These are the activations of a small neural network, seen along a few directions. Each row is one input.
Each table varies a few parts of the input and shows all the possible inputs, shuffled.
Descriptions start from the smaller parts, as in this example, which fits no table here: one of 3 separate values, together with either a single point or one of 11 places along a line or (one of 5 places around a ring, together with one of 6 places along a line).
Shared parts are said once, and a part with two or three values counts as separate values.
In the rows, 128 means zero.

Other details of the inputs vary at random and push rows far along two fixed directions, the same in every table; ignore that.

Rows:
row 1: [165  96 115  72 200 117 194 174 107 133 202]
row 2: [ 81 144 166 146  75 131 101  98 133 150  61]
row 3: [ 90 146 160 135  86 128  85  98 125 143  85]
row 4: [104 121 180 100 157 140 164 115  97 135 101]
row 5: [101 148 154 145  80 118 109 109 117 146  85]
row 6: [ 84 139 173 149  87 135  94  84 128 147 103]
row 7: [ 85 143 162 144  78 130 101 101 133 148  66]
row 8: [161 136  53 180  57  85 103 161 176 176 199]
row 9: [107 120 175 100 159 139 165 120  98 136 107]
row 10: [107 148 127 150  85 168  87  92 146 105  89]
row 11: [ 99 162 151 150  88 167  86  87 151  96  68]
row 12: [109 130 183 104 152 132 164 115  76 128 101]
row 13: [106 109 188 101 165 130 142 126  91 107  80]
row 14: [115 115 176 102 172 132 131 126  86 113  96]
row 15: [179  88 107  83 222 113 194 196 101 125 176]
row 16: [157 121  76 200  69  91  98 157 169 159 181]
row 17: [185 107  86  61 207 108 176 193 103 136 207]
row 18: [174 119  58  84 213 133 181 172 119  90 188]
row 19: [ 95 137 150 137  76 120  98 110 142 144  94]
row 20: [148 156  61 180  86 130  90 135 195 120 170]
row 21: [119 154 145 108 164 158 136 117 117  80  89]
row 22: [191 125  75  81 203 147 172 179 132  93 189]
row 23: [145 122 165  93 180 124 157  96  98 114  92]
row 24: [145 126  73 161  64  96  97 153 184 166 185]
row 25: [117 137 148  96 152 175 133 106 103  85  80]
row 26: [115 129 176 108 150 129 165 118  80 131 112]
row 27: [142 126  82 173  77 108  96 135 176 172 207]
row 28: [115 129 126 101 157 164 138 105 102  85  92]
row 29: [141 143  45 176  89 125  98 131 186 120 171]
row 30: [ 93 136 174 175  79 121  96 101 117 132  67]
row 31: [151 130  33 177  73 134  92 128 186 127 180]
row 32: [187  91  97  80 224 108 173 195  99 122 204]
row 33: [102 118 183  93 154 136 156 115  97 125 109]
row 34: [113 111 176 109 167 133 151 131  93 120  80]
row 35: [ 92 123 166 164  82 121  87 106 142 130  85]
row 36: [188 123  45 190  79  87  98 125 203 170 207]
Description of these inputs: one of 2 separate values, together with either a single point or one of 5 places around a ring or (one of 3 separate values, together with one of 4 places along a line).
Which other rows does row 2 become when the choice among 3 separate values takes its other values? List them by row number. -> row 4, row 34
Which other rows does row 16 become when the choice among 2 separate values takes its other values? List them by row number. -> row 30
Which other rows does row 35 become when the choice among 2 separate values takes its other values? List them by row number. -> row 13

Rows:
row 37: [168 128  81 176  88 110 106 131 173 136 121]
row 38: [126 146 168  59 155 147 152 116  91 104  60]
row 39: [124 131  76 146 114 128 122 170 142 115 162]
row 40: [ 87 107 176 118 108  94 117 111 120 159  86]
row 41: [105 139 172 131 105 113 123 137 106 174 101]
row 42: [150  98 107  55 216 148 202 199  71  92 150]
row 43: [124 126  95 176  92 140  76 115 175 128 180]
row 44: [ 58 160 196 113 126 163 123  98 106  84  12]
row 45: [174 108 108  79 244 131 197 148  68  86 159]
row 46: [133 108 135 180  88  78 114 153 153 162 155]
row 47: [182 117  90 110 200 111 157 168 107 101 146]
row 48: [152 115  79 184  82 112  92 134 145 134 133]
row 49: [107 169 141 119 105 145 111  76 138 116  97]
row 50: [178 128  76 165 116 122 134 116 169 135 149]
row 51: [123 126 110 159  78 106 115 122 148 198 165]
row 52: [111 139 133 115  89 139 100 115 106 123  95]
row 53: [135  99 122  87 162  90 158 164 110 171 153]
row 54: [148 154  77 132 110 128 116 118 157 133 178]
row 55: [166 117 106  92 201 143 153 146 145 107 184]
row 56: [118 110 165  76 202 149 132 147  81  84 109]
row 57: [161 114 111  54 222 160 225 165 106  97 150]
row 58: [131 150  80 147  74 114  81 135 146 133 156]
row 59: [119 105 115 160  70  85 108 109 167 181 169]
row 60: [ 56 124 218 130  99 171  69  79  98  99  16]
row 61: [145 134 148  95 211 140 173 104  91  87  91]
row 62: [152 123  93 102 149 139 170 177 142 114 138]
row 63: [119 129 146 120 159 156 116 107 137 105 129]
row 64: [169 133  77 160 128 102 115 143 157 120 140]
row 65: [107 139 172 137 101 124 131 112 108 174 120]
row 66: [ 85 141 134 135 123 160 133 111 119 100 112]
row 67: [136 138 126 144 155 134 132  95 119 104 104]
row 68: [155 111 158 123 160 108 176 157  98 146 176]
row 69: [ 84 131 139 142  96 168 128 104 122 112  97]
row 70: [124 152  69 178  78 136 113 126 199 131 166]
row 71: [ 67 152 200 101 101 174 113  52  77 105  34]
row 72: [138 114 169  69 200 168 164 115 114  98 105]
row 73: [130 140  75 150 119 142 136 140 167 121 172]
row 74: [116 164 133 112 106 128 103 111 132 115  92]
row 75: [150  83 142  97 178  94 180 146 108 147 177]
row 76: [151  96 150 133 153  94 168 148 114 143 176]
row 77: [ 91 138 167 143 111 147  70 106 141 106  74]
row 78: [ 93 104 186 134 112  95 119 116 120 151  88]
row 79: [145 130  77 189  91 104  84 134 148 124 139]
row 80: [ 97 145 202 156  84 126 120 102 104 159 103]
row 81: [145 120 138 166 102  90 129 168 135 164 165]
row 82: [112 153 165  67 166 142 135 119  79  94  71]
row 83: [106 137 163 125 131 144  89 114 143 103  82]
row 84: [135 100 127  90 161 103 168 137 109 170 167]
row 85: [ 81 134 172 135  92 114 107 113 112 180  75]
row 86: [151 124 149 117 147 101 158 182  98 161 162]
row 87: [105 166 145 139  61 151  99  63 155 133  79]
row 88: [140 147  76 135 103 128 113 120 143 130 185]
row 89: [131 139  76 150 111 128 120 167 161 119 153]
row 90: [130 113  92 181  69 146  74 114 180 141 177]
row 91: [170 110  72 160 126 125 133 128 135 129 170]
row 92: [171 109  95 119 140 130 120 165 169 127 163]
The inputs of row 44 and row 70 match in every part but one. If row 78 is changed in the same way as row 44 into row 70, which row does it become? -> row 75
The inputs of row 69 and row 42 match in every part but one. If row 63 is changed in the same way as row 69 into row 42, which row does it become? -> row 77
What is each input in this table made of? -> one of 2 separate values, together with either one of 8 places around a ring or (one of 4 separate values, together with one of 5 places along a line)
Which other rows does row 38 become when the choice among 2 separate values takes its other values? List them by row number. -> row 87
Which other rows does row 55 become when the choice among 4 separate values takes its other values? List them by row number. -> row 49, row 61, row 70

Rows:
row 93: [179 106  92 130 166 103 164 162 131 154 199]
row 94: [106 126 166  99 141 122 129 125 108 137 106]
row 95: [112 121 153 136 135 124 139 131 116 128 131]
row 96: [118 109 173 111 142 128 132 112 108 133 112]
row 97: [105 124 165 108 132 135 138 137 101 132 101]
row 98: [103 143 161 128 133 147 106  99  98  89  48]
row 99: [114 126 134 106 158 156 134 116 126  91  97]
row 100: [115 130 158 114 129 126 146 133  98 137  96]
row 101: [109 137 143 119 141 151 129  96 122  95  68]
row 102: [112 119 147 126 124 128 138 139 113 132 126]
row 103: [123 126 164 107 137 113 137 113 104 138 105]
row 104: [133 120 120 111 134 116 135 158 128 150 154]
row 105: [170 110  90 133 160  99 170 172 128 142 201]
row 106: [106 167  75 212   9 139  51  77 197 143 131]
row 107: [145 125 115 115 135 100 140 146 127 153 153]
row 108: [122 116 155 134 142 129 132 121 119 140 128]
row 109: [ 91 164  89 209   7 150  41  76 199 138 128]
row 110: [134 113 152 124 133 115 137 114 115 142 122]
row 111: [105 133 152 121 143 152 106 116 106  88  76]
row 112: [192 134  49 106 167 135 166 161 151 114 205]
row 113: [199 120  52 118 174 118 152 180 149 107 190]
row 114: [ 97 130 174 126 119 129 141 114  95 128  80]
row 115: [133 130  78 208  19  90  55 124 211 184 189]
row 116: [178 129  59 101 168 145 158 163 154 109 208]
row 117: [114 132 157 107 134 121 141 128 102 141  96]
row 118: [112 138 155 119 145 156 113 115 122  85  74]
The inputs of row 102 and row 114 match in every part but one. If row 108 is changed in the same way as row 102 into row 114, which row does it become? -> row 93
What is each input in this table made of? -> one of 2 separate values, together with either one of 5 places along a line or one of 8 places around a ring
Which other rows does row 104 become when the choice among 2 separate values takes its other values? List them by row number. -> row 117

Rows:
row 119: [136 122 115 120 147 138 148 128 138 110 145]
row 120: [129 124 121 114 138 125 153 133 120 144 147]
row 121: [141 119 125 117 133 117 152 152 123 138 132]
row 122: [136 138 117 117 148 138 143 137 136 115 144]
row 123: [135 134 118 117 151 139 144 133 142 114 145]
row 124: [140 121 134 122 147 116 144 127 121 144 152]
row 125: [120 128 129 171  68 112  80 118 164 160 137]
row 126: [150 130 106 117 139 121 136 134 116 109 135]
row 127: [141 117 112 124 149 127 143 139 136 107 131]
row 128: [136 121 133 123 148 112 143 125 119 140 155]
row 129: [115 131 106 174  72 135  76 103 165 133 124]
row 130: [139 114 107 113 149 133 136 143 139 110 151]
row 131: [109 147 113 166  70 133  77 118 174 131 125]
row 132: [133 124 125 113 134 128 155 139 123 144 145]
row 133: [145 142 113 111 139 135 141 129 122 116 146]
row 134: [144 113 141 115 140 118 134 145 124 140 148]
row 135: [136 123 128 113 131 130 158 140 124 142 146]
row 136: [145 129 107 122 150 142 139 123 120 124 142]
row 137: [144 121 139 121 144 120 145 132 124 143 150]
row 138: [ 82 138 193 116 141 166 127  68  92  97  42]
row 139: [ 89 131 192 114 147 158 128  85  97  92  30]
row 140: [123 133 103 185  74 127  85 104 164 132 113]
row 141: [ 81 129 195 105 142 166 117  83 100  94  40]
row 142: [ 64 139 221 127 133 160 133  90  69 101  45]
row 143: [141 133 113 121 149 128 138 148 133 113 130]
row 144: [144 135 110 112 138 132 141 122 118 112 148]
row 145: [ 98 132 127 194  56 127  74 129 150 141 133]
row 146: [125 124 120 115 139 121 153 131 118 140 150]
row 147: [134 117 127 143 143 120 141 161 107 120 141]
row 148: [ 99 135 116 169  52 118  80 113 162 162 125]
row 149: [ 93 135 113 176  46 114  75 109 164 160 128]
row 150: [149 133 104 105 139 131 129 145 123 117 152]
row 151: [141 129 114 121 152 128 139 144 140 111 131]
row 152: [ 93 139 187 114 147 157 123  83  81 100  28]
row 153: [139 148 114 116 147 140 141 137 128 124 143]
row 154: [141 116 130 127 150 100 137 137 118 136 141]
row 155: [149 121  99 116 150 138 127 138 122 124 148]
row 156: [130 119 116 119 140 108 147 144 117 136 136]
row 157: [141 120 114 122 150 143 145 125 136 115 143]
row 158: [137 114 133 114 147 113 129 138 120 142 149]
row 159: [152 116 139 126 142 109 142 146 124 138 137]
row 160: [130 117 124 106 134 125 140 151 122 142 141]
row 161: [ 93 152 191 103 137 149 126  90  82  93  32]
row 162: [138 112 124 116 149 107 130 142 121 140 161]
row 163: [145 143 111 120 149 129 136 149 126 121 129]
row 164: [147 120 142 122 140 121 148 134 125 141 151]
row 165: [138 120 121 117 136 116 149 151 122 140 131]
row 166: [134 120 117 117 139 112 147 145 119 140 133]
row 167: [149 117 135 125 146 107 139 144 123 139 136]
row 168: [145 117 131 125 149 104 138 139 120 140 138]
row 169: [105 135 122 173  39 123  81 118 170 161 124]
row 170: [111 158 109 170  63 134  70 118 170 141 124]
row 171: [148 126 101 105 140 127 130 139 120 112 156]
row 172: [108 143 114 166  74 134  78 115 179 129 125]
What is each input in this table made of? -> one of 3 separate values, together with either a single point or (one of 2 separate values, together with one of 4 places along a line) or one of 9 places around a ring
The inputs of row 161 and row 150 match in every part but the choice among 3 separate values. If row 147 is changed in the same way as row 161 into row 150, which row does it become? -> row 145
The inputs of row 166 and row 120 match in every part but the choice among 3 separate values. If row 143 is changed in the same way as row 166 into row 120, which row does it become? -> row 122
Which other rows does row 159 become when the place on the line of 4 takes its other values? List them by row number. -> row 154, row 167, row 168
Start at row 134 and move only the place on the line of 4, one step at a time. The first step leads to row 125. Which rows follow, in order? -> row 158, row 162
Which other rows does row 153 become when the choice among 3 separate values takes its other values? List them by row number. -> row 163, row 170
Which other rows does row 146 become when the choice among 2 separate values takes its other values? List them by row number. -> row 128
